A small network was shown many inputs. Here are its activations along a few directions, one row for each input.
In each table, some parts of the input vary, and every possible input appears once, in random order.
Descriptions start from the smaller parts, as in this example, which fits no table here: ring(8) and (point or (values(2) and line(4)) or line(9)).
Shared parts are said once, and a part with two or three values counts as separate values.

Other details of the inputs vary at random and push rows far along two fixed directions, the same in every table; ignore that.

Table:
R1: .12, -.04, -.09, -.01, -.04, .04, .05, -.15, -.04, .05, .07, -.20, -.09, -.04, .11, .15, .06
R2: -.37, -.03, -.11, -.07, -.24, -.01, .45, .24, -.45, .21, -.88, .09, -.12, -.12, .14, -.36, .00
R3: .06, .10, -.04, -.16, .05, .06, .09, -.11, .04, .01, .06, -.03, -.07, -.09, .08, .19, .10
R4: .18, .06, -.24, -.09, -.01, .14, .11, -.08, -.11, .18, .17, -.07, -.03, -.04, -.09, .05, -.08
R5: .11, .19, -.06, -.12, -.02, .08, .01, -.11, .03, .04, .02, -.11, -.06, -.12, -.02, .14, .12
R6: -.02, -.12, .11, .13, .00, -.26, -.11, .10, .01, -.14, .08, .12, .10, .15, -.04, -.14, .01
R7: .01, -.01, .16, .07, .07, -.22, -.12, .08, .07, -.17, .05, .15, .13, .07, -.10, -.11, .04
R8: -.41, -.10, -.26, -.10, -.19, -.12, .54, .04, -.55, .31, -.70, .19, -.04, -.12, .05, -.38, -.07
R9: .13, .10, -.08, -.07, -.05, .12, .06, -.01, -.02, .07, .09, -.14, -.12, -.06, .09, .14, .03
R10: -.04, .05, .18, .12, .03, -.05, -.18, .14, .14, -.13, .06, .13, .11, .08, -.19, -.08, -.07
R11: -.03, -.19, .16, .24, -.01, -.21, -.09, .12, .03, -.07, .03, .02, .11, .11, -.06, -.17, -.02
R12: .03, -.05, -.10, -.05, .00, .08, .00, -.21, .02, .05, .07, -.04, -.11, -.09, .09, .15, .07
R13: -.06, -.04, .16, .02, .11, -.13, -.08, .19, .06, -.20, .04, .16, .12, .12, -.07, -.10, -.01
R14: -.40, -.05, -.04, -.01, -.28, -.13, .43, .15, -.45, .32, -.93, .10, -.11, -.19, .07, -.44, .06
R15: .03, .07, -.03, -.20, .06, .14, .00, -.15, .07, .00, .01, -.05, -.02, -.07, .10, .17, .05
R16: -.04, -.05, .18, .10, .08, -.23, -.12, .08, .10, -.11, .00, .16, .14, .02, -.12, -.15, .03
R17: .00, -.05, -.10, -.09, -.01, .10, -.01, -.17, .02, .06, .07, -.04, -.12, -.06, .09, .20, .00
R18: .06, -.05, -.08, -.05, -.02, .16, .03, -.11, .02, .04, .04, -.20, -.05, .00, .17, .16, -.02
R19: -.02, .01, .17, .05, .15, -.09, -.19, .04, .15, -.15, .06, .14, .10, .11, -.07, -.05, -.04
R20: .05, .00, -.11, -.10, -.02, .04, .09, -.10, .00, .03, .11, -.07, -.10, -.03, .14, .19, .07
R21: .03, -.03, -.14, -.15, .02, .10, .05, -.07, -.01, .00, .09, -.09, -.10, -.01, .15, .18, .05
R22: -.03, -.15, .11, .18, .02, -.11, -.05, .24, .01, -.17, .06, .02, .11, .19, .00, -.12, -.09
R23: .04, .06, -.04, -.10, .06, .10, -.01, -.22, .07, .02, .02, -.01, -.08, -.16, .03, .15, .08
R24: .04, .20, -.05, -.12, .05, .18, -.05, -.11, .09, .06, -.03, -.09, -.06, -.08, .01, .15, .03
R25: .00, -.05, .17, .17, -.01, -.05, -.18, .17, .06, -.09, .10, .09, .06, .12, -.12, -.12, -.11
R26: -.07, -.17, .13, .16, .01, -.27, -.11, .10, .05, -.08, .03, .14, .11, .09, -.05, -.17, .01
R27: .08, .15, -.04, -.10, -.01, .08, -.01, -.12, .09, .09, .02, -.11, -.05, -.18, -.04, .13, .11
R28: .04, .01, .13, .14, .05, -.02, -.22, .15, .09, -.08, .11, .04, .06, .15, -.06, -.10, -.09
R29: .02, -.03, -.10, -.15, .00, .11, .01, -.14, .04, .03, .06, -.09, -.06, .00, .16, .17, .03
R30: .09, .07, -.08, -.11, -.04, .20, -.02, -.05, .02, .06, .04, -.15, -.07, -.04, .11, .11, -.01
R31: .05, .16, -.04, -.07, -.01, .16, -.02, -.15, .08, .05, .01, -.06, -.07, -.16, -.04, .13, .08
R32: -.03, .06, .14, .07, .05, -.07, -.10, .26, .09, -.18, .03, .10, .13, .12, -.13, -.12, -.01
R33: .01, -.01, -.10, -.10, .05, .10, -.03, -.17, .04, .06, .03, -.07, -.11, -.01, .14, .17, .02
R34: .16, .09, -.08, -.07, -.06, .08, .00, -.08, -.04, .08, .07, -.16, -.11, -.08, .05, .10, .07
R35: .06, -.07, -.07, .04, -.03, .13, .02, -.19, .00, .07, .06, -.15, -.11, -.07, .08, .15, .03
R36: .04, -.07, -.07, .00, -.03, .14, .02, -.15, .00, .07, .05, -.15, -.11, -.04, .09, .19, -.04
R37: .11, -.04, -.24, -.03, .01, .11, .14, -.13, -.14, .16, .20, -.11, .00, -.02, -.01, .10, -.08
R38: .01, .10, .17, .11, .03, -.12, -.07, .22, .11, -.15, .09, .11, .13, .11, -.14, -.09, .01
R39: -.06, -.05, .19, .08, .08, -.12, -.16, .08, .12, -.16, .05, .19, .11, .08, -.12, -.07, -.07
R40: -.01, -.12, .13, .20, .07, -.07, -.16, .09, .09, -.11, .09, .00, .08, .19, -.01, -.06, -.10
R41: -.06, .03, .04, .12, .02, -.17, .04, .21, -.05, -.05, .02, .22, .21, .13, -.32, -.33, -.15
R42: .09, .06, -.06, -.02, -.05, .17, -.03, -.12, .00, .10, .06, -.11, -.13, -.11, .03, .10, .04
R43: -.08, .06, .19, .07, .02, -.07, -.13, .20, .11, -.15, -.05, .12, .18, .13, -.11, -.17, -.04
R44: .08, .07, -.20, -.17, .07, .07, .14, -.18, -.06, .09, .18, -.02, -.01, -.10, -.07, .06, -.06
R45: .00, -.12, .14, .22, .00, -.17, -.02, .19, .03, -.14, .11, .03, .10, .18, -.01, -.10, -.06
Description of these inputs: ring(5) and (point or ring(8)).
Changing only the ring(5) part turns R40 into R24. The same change can be made to R22. Which row results? -> R32
Changing only the ring(5) part turns R12 into R42. The same change can be made to R8. Which row results? -> R4
Change only the ring(8) part in R2. List by row number the other rows that result. -> R9, R14, R25, R28, R30, R34, R42
Change only the ring(5) part in R27. List by row number the other rows that result. -> R11, R14, R16, R26
Change only the ring(8) part in R3. List by row number the other rows that result. -> R7, R13, R15, R16, R19, R23, R39

Table:
R46: .11, .26, -.38, -.22, -.09, .22, .33, -.16, -.28, .35, -.07, -.12, -.11, -.17, -.08, .03, -.07
R47: -.15, .06, .12, .09, -.07, -.01, -.02, -.06, .03, .03, -.29, .05, -.05, -.10, -.02, -.06, .08
R48: -.30, -.03, .30, .06, .03, -.29, .00, .29, .05, -.21, -.31, .35, .21, .15, -.08, -.29, -.02
R49: .33, -.09, .05, .16, .05, .08, -.28, .09, .18, -.15, .69, -.17, .00, .20, .03, .19, -.09
R50: -.10, .06, .07, -.09, .05, .04, .05, .03, -.01, -.07, -.25, .04, .00, -.02, .07, .02, -.01
R51: -.27, -.05, .29, .08, .02, -.37, -.05, .23, -.02, -.21, -.33, .43, .20, .09, -.13, -.41, .04
R52: .37, -.12, .06, .20, .05, .00, -.26, -.01, .21, -.13, .67, -.27, .08, .15, -.03, .17, -.05
R53: -.15, -.02, .32, .28, -.06, -.25, -.11, .31, .03, -.13, -.31, .11, .16, .13, -.09, -.34, .04
R54: -.13, .08, .05, -.09, -.03, .08, -.05, .08, .03, -.02, -.27, .00, -.03, .00, .07, -.03, .01
R55: -.02, -.06, -.31, -.18, -.01, .22, .32, -.19, -.22, .18, -.14, -.17, -.18, -.10, .23, .16, -.02
R56: -.04, .09, .07, .01, -.09, .06, .00, .16, -.01, -.01, -.24, -.04, -.12, -.01, .09, .01, .06
R57: .14, -.13, -.14, -.01, .05, -.02, -.03, -.24, .00, .13, .28, -.09, -.07, -.08, .00, .16, .00
R58: .30, -.10, .00, .08, .14, .13, -.36, .00, .26, -.16, .72, -.13, .09, .23, .00, .20, -.12
R59: .03, .36, -.22, -.31, -.05, .31, .24, -.10, -.09, .23, -.21, -.08, -.11, -.35, -.13, .08, .09
R60: .00, -.09, -.25, -.06, -.16, .16, .24, -.30, -.20, .27, -.15, -.20, -.20, -.20, .13, .16, .01
R61: -.03, -.05, -.35, -.25, -.04, .05, .28, -.30, -.23, .20, -.09, -.07, -.17, -.18, .14, .15, .09
R62: .20, -.09, -.03, .04, .19, -.04, -.19, -.04, .24, -.19, .67, -.01, .12, .20, -.02, .24, -.07
R63: -.27, -.08, .34, .22, .01, -.37, -.11, .21, .02, -.11, -.36, .37, .16, .04, -.16, -.44, .02
What do these inputs look like to the network? -> values(2) and (point or ring(8))
Change only the values(2) part in R50. List by row number the other rows that result. -> R55
Change only the ring(8) part in R60. List by row number the other rows that result. -> R49, R52, R55, R57, R58, R61, R62
